These are the activations of a small neural network, seen along a few directions. Each row is one input.
Each table varies a few parts of the input and shows all the possible inputs, shuffled.
Descriptions start from the smaller parts, as in this example, which fits no table here: one of 3 separate values, together with either a single point or one of 9 places along a line or (one of 4 places along a line, together with one of 8 places around a ring).
Shared parts are said once, and a part with two or three values counts as separate values.

A family of inputs:
x1: [276,305,-5,11,6,62,-487,-19,-321,-149,143,247,-98,308]
x2: [196,388,100,-21,109,-75,-113,-219,-606,-339,263,191,-27,405]
x3: [223,-193,-32,350,-464,48,83,264,522,-122,-135,-118,-359,140]
x4: [337,81,20,-9,-126,15,-554,271,-125,-122,36,516,2,289]
x5: [-140,78,552,-149,56,-9,436,-622,-247,-57,-121,-255,285,-404]
x6: [246,330,180,-60,229,-92,65,-341,-647,-452,320,234,-80,403]
x7: [-370,4,-451,-267,715,-222,431,-187,-339,65,312,-203,56,52]
x8: [-126,79,352,-63,-183,140,-116,-318,59,228,-292,-225,226,-503]
x9: [-53,-312,464,-97,-378,169,-228,180,371,335,-450,268,350,-570]
x10: [-330,-5,-662,-197,493,-47,-122,109,-5,350,145,-169,53,-29]
x11: [-267,-211,-631,-188,368,-88,-167,399,178,380,33,108,156,-46]
x12: [356,-81,92,-12,-197,100,-629,506,6,-72,13,721,29,224]
x13: [-66,-146,373,-85,-306,84,-168,-37,244,262,-406,59,314,-500]
x14: [150,49,171,262,-84,-60,670,-318,43,-426,159,-412,-391,253]
x15: [-253,-371,-547,-177,307,3,-240,610,313,432,1,310,194,-90]
x16: [163,29,-51,370,-339,93,125,-16,349,-135,-15,-397,-458,145]
x17: [218,-345,59,335,-515,133,11,481,632,-63,-178,95,-312,60]
x18: [-427,58,-544,-230,599,-202,249,-71,-287,167,254,-237,109,59]
x19: [72,118,86,319,-213,-51,491,-189,68,-324,98,-443,-357,225]
x20: [-206,147,473,-92,-79,-1,264,-487,-209,43,-179,-289,310,-422]
Describe the family of inputs behind these rows.
Answer: one of 4 separate values, together with one of 5 places along a line
The inputs of x18 and x11 match in every part but the place on the line of 5. If x20 is changed in the same way as x18 into x11, which row does it become?
Answer: x13
Which other rows does x1 become when the choice among 4 separate values takes its other values? List them by row number.
Answer: x8, x10, x16

A family of inputs:
x21: [235,7,-278,51,70,-42,-268,370,-99,-171,224,416,-196,489]
x22: [271,109,190,172,-252,43,-69,-71,-2,-241,2,0,-208,166]
x23: [345,17,234,215,-393,44,-136,182,76,-275,-19,222,-205,252]
x24: [-153,49,-243,-116,258,-35,-58,24,-139,115,110,-21,68,14]
x25: [104,164,185,126,-65,10,202,-266,-142,-246,91,-185,-168,110]
x26: [184,51,251,121,-314,77,-137,-47,95,-87,-130,3,-74,-24]
x27: [63,-88,386,-4,-301,142,-136,-76,222,123,-296,31,152,-350]
x28: [1,268,118,81,179,-125,573,-535,-353,-364,229,-382,-168,206]
x29: [-172,210,-346,-132,561,-199,380,-284,-436,-153,385,-236,-62,294]
x30: [-56,42,300,37,-220,82,46,-182,52,61,-182,-158,88,-256]
x31: [91,50,-297,-26,148,-25,-251,171,-94,-24,144,170,-94,252]
x32: [-134,137,186,28,10,-74,429,-414,-166,-111,-12,-380,29,-110]
x33: [-31,-263,-57,-160,45,64,-321,377,187,264,-138,414,263,-192]
x34: [139,-195,424,33,-374,135,-134,124,272,50,-271,219,150,-262]
x35: [-354,-127,-122,-304,417,-103,201,-126,-103,253,4,-67,286,-309]
x36: [-33,-152,-144,-77,-28,35,-368,392,143,229,-97,341,189,-65]
x37: [-6,167,-317,-58,403,-78,84,-83,-327,-145,353,-27,-150,347]
x38: [-97,-58,-172,-134,62,34,-355,181,87,292,-106,155,192,-157]
x39: [-238,146,-320,-150,485,-181,309,-216,-344,-38,273,-239,30,144]
x40: [162,108,-323,-5,219,-42,-187,112,-189,-136,255,177,-191,400]
x41: [-226,-128,-93,-235,234,23,-126,74,20,307,-73,107,251,-292]
x42: [4,-7,-236,-76,93,4,-319,193,5,132,13,175,45,54]
x43: [81,0,315,63,-344,113,-171,-64,175,72,-250,-20,77,-230]
x44: [14,-443,-62,374,-511,131,210,400,935,161,-300,-330,-321,-171]
x45: [-113,-147,-97,-205,116,59,-322,172,131,342,-153,215,265,-280]
x46: [343,167,162,195,-177,21,-4,-132,-97,-352,115,9,-303,311]
x47: [-236,-12,-177,-165,188,-4,-139,58,-42,277,-29,0,203,-187]
x48: [-168,-503,-571,172,-135,60,36,642,855,361,-158,-136,-215,-119]
x49: [-311,85,-275,-181,410,-156,234,-166,-250,101,148,-229,144,-31]
x50: [-172,-87,343,-103,13,-13,401,-383,-21,41,-153,-222,172,-376]
x51: [160,-51,-252,29,9,-21,-325,420,-4,-59,116,402,-95,337]
x52: [421,74,208,238,-328,23,-77,132,-15,-388,90,238,-304,399]
x53: [-45,-80,383,-33,-179,114,62,-172,113,94,-223,-58,135,-357]
x54: [145,-87,339,109,-433,105,-178,144,224,9,-231,156,73,-135]
x55: [-208,61,254,-26,-58,-40,356,-385,-71,47,-145,-351,156,-306]
x56: [247,-35,276,172,-426,72,-165,180,156,-140,-126,189,-75,71]
x57: [-73,106,-293,-78,329,-60,18,-21,-235,-32,241,-32,-54,196]
x58: [66,-101,-207,-14,-22,5,-355,422,76,79,8,372,40,148]
x59: [173,225,157,150,14,-12,269,-329,-237,-357,203,-178,-263,256]
x60: [26,104,234,86,-145,42,126,-217,-46,-101,-41,-177,-48,-63]
x61: [-385,12,-208,-231,345,-125,159,-132,-155,259,16,-198,269,-231]
x62: [-62,202,145,60,94,-103,504,-467,-259,-249,114,-386,-80,59]
Describe the family of inputs behind these rows.
Answer: one of 2 separate values, together with either a single point or (one of 4 places along a line, together with one of 5 places along a line)
The inputs of x35 and x50 match in every part but the choice among 2 separate values. If x39 is changed in the same way as x35 into x50, which row does it become?
Answer: x62
The inputs of x24 and x60 match in every part but the choice among 2 separate values. If x31 is changed in the same way as x24 into x60, which row does it become?
Answer: x22
Which other rows does x37 become when the choice among 2 separate values takes its other values? List them by row number.
Answer: x59

A family of inputs:
x63: [-222,-7,-513,49,204,-138,211,109,78,82,133,-318,-116,157]
x64: [-138,308,495,-85,-26,41,153,-608,-447,-67,-60,-258,178,-283]
x65: [18,-60,314,189,-124,-12,682,-341,78,-278,27,-365,-288,-15]
x66: [162,183,137,-66,195,-130,174,-196,-436,-348,237,175,62,311]
x67: [-154,-514,102,-172,-230,71,-295,479,548,486,-455,376,400,-564]
x68: [-300,-13,-12,150,-93,-10,523,-208,219,86,-74,-628,-56,-224]
x69: [78,-54,26,123,17,-119,513,-192,4,-291,105,-200,-305,175]
x70: [-47,337,-6,-206,252,-107,-160,-309,-605,-65,147,69,124,99]
x71: [158,209,-28,-89,341,-119,55,-35,-513,-351,396,303,21,462]
x72: [527,-60,-69,338,-540,246,-789,683,396,-78,-63,537,-325,369]
x73: [-123,-511,-133,-216,-78,71,-452,655,471,492,-320,549,372,-363]
x74: [-195,149,-536,-220,589,-37,-196,-38,-236,211,265,-75,55,99]
x75: [91,-29,-357,64,321,-98,252,146,-159,-302,415,69,-388,506]
x76: [-243,-12,-293,88,50,-123,354,-65,154,80,-2,-463,-78,-25]
x77: [-205,-520,382,-110,-356,181,-126,352,610,497,-526,198,418,-763]
x78: [-194,125,-368,-201,438,-49,-75,-197,-162,207,109,-199,100,-54]
x79: [-117,-484,-302,-224,60,102,-574,825,409,503,-190,709,330,-214]
x80: [140,169,352,-23,45,-123,318,-367,-352,-345,87,27,95,131]
x81: [-78,325,219,-157,103,-85,-11,-479,-520,-71,8,-85,156,-92]
x82: [429,-87,596,399,-947,300,-354,189,600,-72,-421,34,-221,-153]
x83: [488,-87,314,350,-814,201,-523,336,531,-84,-338,213,-242,49]
x84: [-276,112,133,-93,150,89,243,-499,-11,201,-101,-518,160,-446]
x85: [95,-47,-187,83,171,-115,371,-17,-81,-296,257,-56,-342,354]
x86: [80,151,634,46,-91,-2,486,-500,-280,-333,17,-137,115,-54]
x87: [-47,366,-171,-230,400,-97,-278,-149,-682,-66,303,197,82,250]
x88: [-223,13,-686,37,352,-118,88,278,10,86,274,-186,-164,308]
x89: [-220,118,-145,-158,286,-31,74,-367,-80,200,-30,-349,136,-246]
x90: [516,-81,101,333,-675,211,-666,513,459,-83,-200,380,-279,225]
The inputs of x79 and x73 match in every part but one. If x75 is changed in the same way as x79 into x73, which row does it become?
Answer: x85
Describe the family of inputs behind these rows.
Answer: one of 4 places along a line, together with either one of 2 separate values or one of 5 places around a ring
List by row number the other rows that have the place on the line of 4 in common with x76.
Answer: x67, x69, x80, x81, x83, x89
Start at x64 and move only the place on the line of 4, one step at a time. The first step leads to x81. Which rows follow, in order?
Answer: x70, x87
Which other rows does x68 become when the place on the line of 4 takes its other values? List them by row number.
Answer: x63, x76, x88
Which other rows does x72 become when the choice among 2 separate values takes its other values? List them by row number.
Answer: x79

A family of inputs:
x91: [-152,249,-137,-261,447,-106,-77,-262,-514,39,177,54,234,37]
x92: [-167,-400,-252,-57,-103,93,-300,534,558,458,-271,168,183,-337]
x93: [130,100,427,36,-254,50,-42,-169,-104,-126,-110,57,80,-85]
x94: [204,112,478,83,-350,110,-137,-191,-22,-115,-169,21,27,-122]
x95: [206,40,72,230,-244,8,81,43,77,-242,38,-34,-265,235]
x96: [-77,-66,175,116,-197,24,295,-129,198,6,-138,-285,-35,-176]
x97: [279,57,132,274,-345,69,-15,14,164,-228,-17,-66,-312,187]
x98: [-126,-95,50,-2,39,-44,346,-143,88,19,-44,-221,18,-141]
x99: [-5,-50,230,159,-291,92,194,-158,281,16,-193,-311,-85,-210]
x100: [125,-287,-315,53,-153,88,-514,709,448,226,-87,429,-45,104]
x101: [-261,-14,-141,-93,278,-69,311,-162,-73,88,84,-257,47,-111]
x102: [83,79,309,-83,-25,-9,9,-186,-207,-115,-19,135,135,-48]
x103: [-375,77,-391,-212,512,-159,256,-209,-221,172,163,-319,99,-70]
x104: [-71,176,-480,-84,446,-134,39,-23,-330,-85,352,-58,-112,369]
x105: [-37,160,117,-159,209,-27,-18,-205,-368,-46,96,108,167,-12]
x106: [35,88,-238,25,223,-69,94,22,-188,-169,264,-2,-182,323]
x107: [51,-236,13,-139,-181,133,-653,479,241,338,-258,549,258,-223]
x108: [159,10,-49,114,-11,-52,129,35,-27,-237,131,31,-214,281]
Describe the family of inputs behind these rows.
Answer: one of 3 separate values, together with either a single point or one of 5 places along a line
The inputs of x94 and x99 match in every part but the choice among 3 separate values. If x93 is changed in the same way as x94 into x99, which row does it become?
Answer: x96
Which other rows does x97 become when the place on the line of 5 takes its other values? List them by row number.
Answer: x95, x104, x106, x108
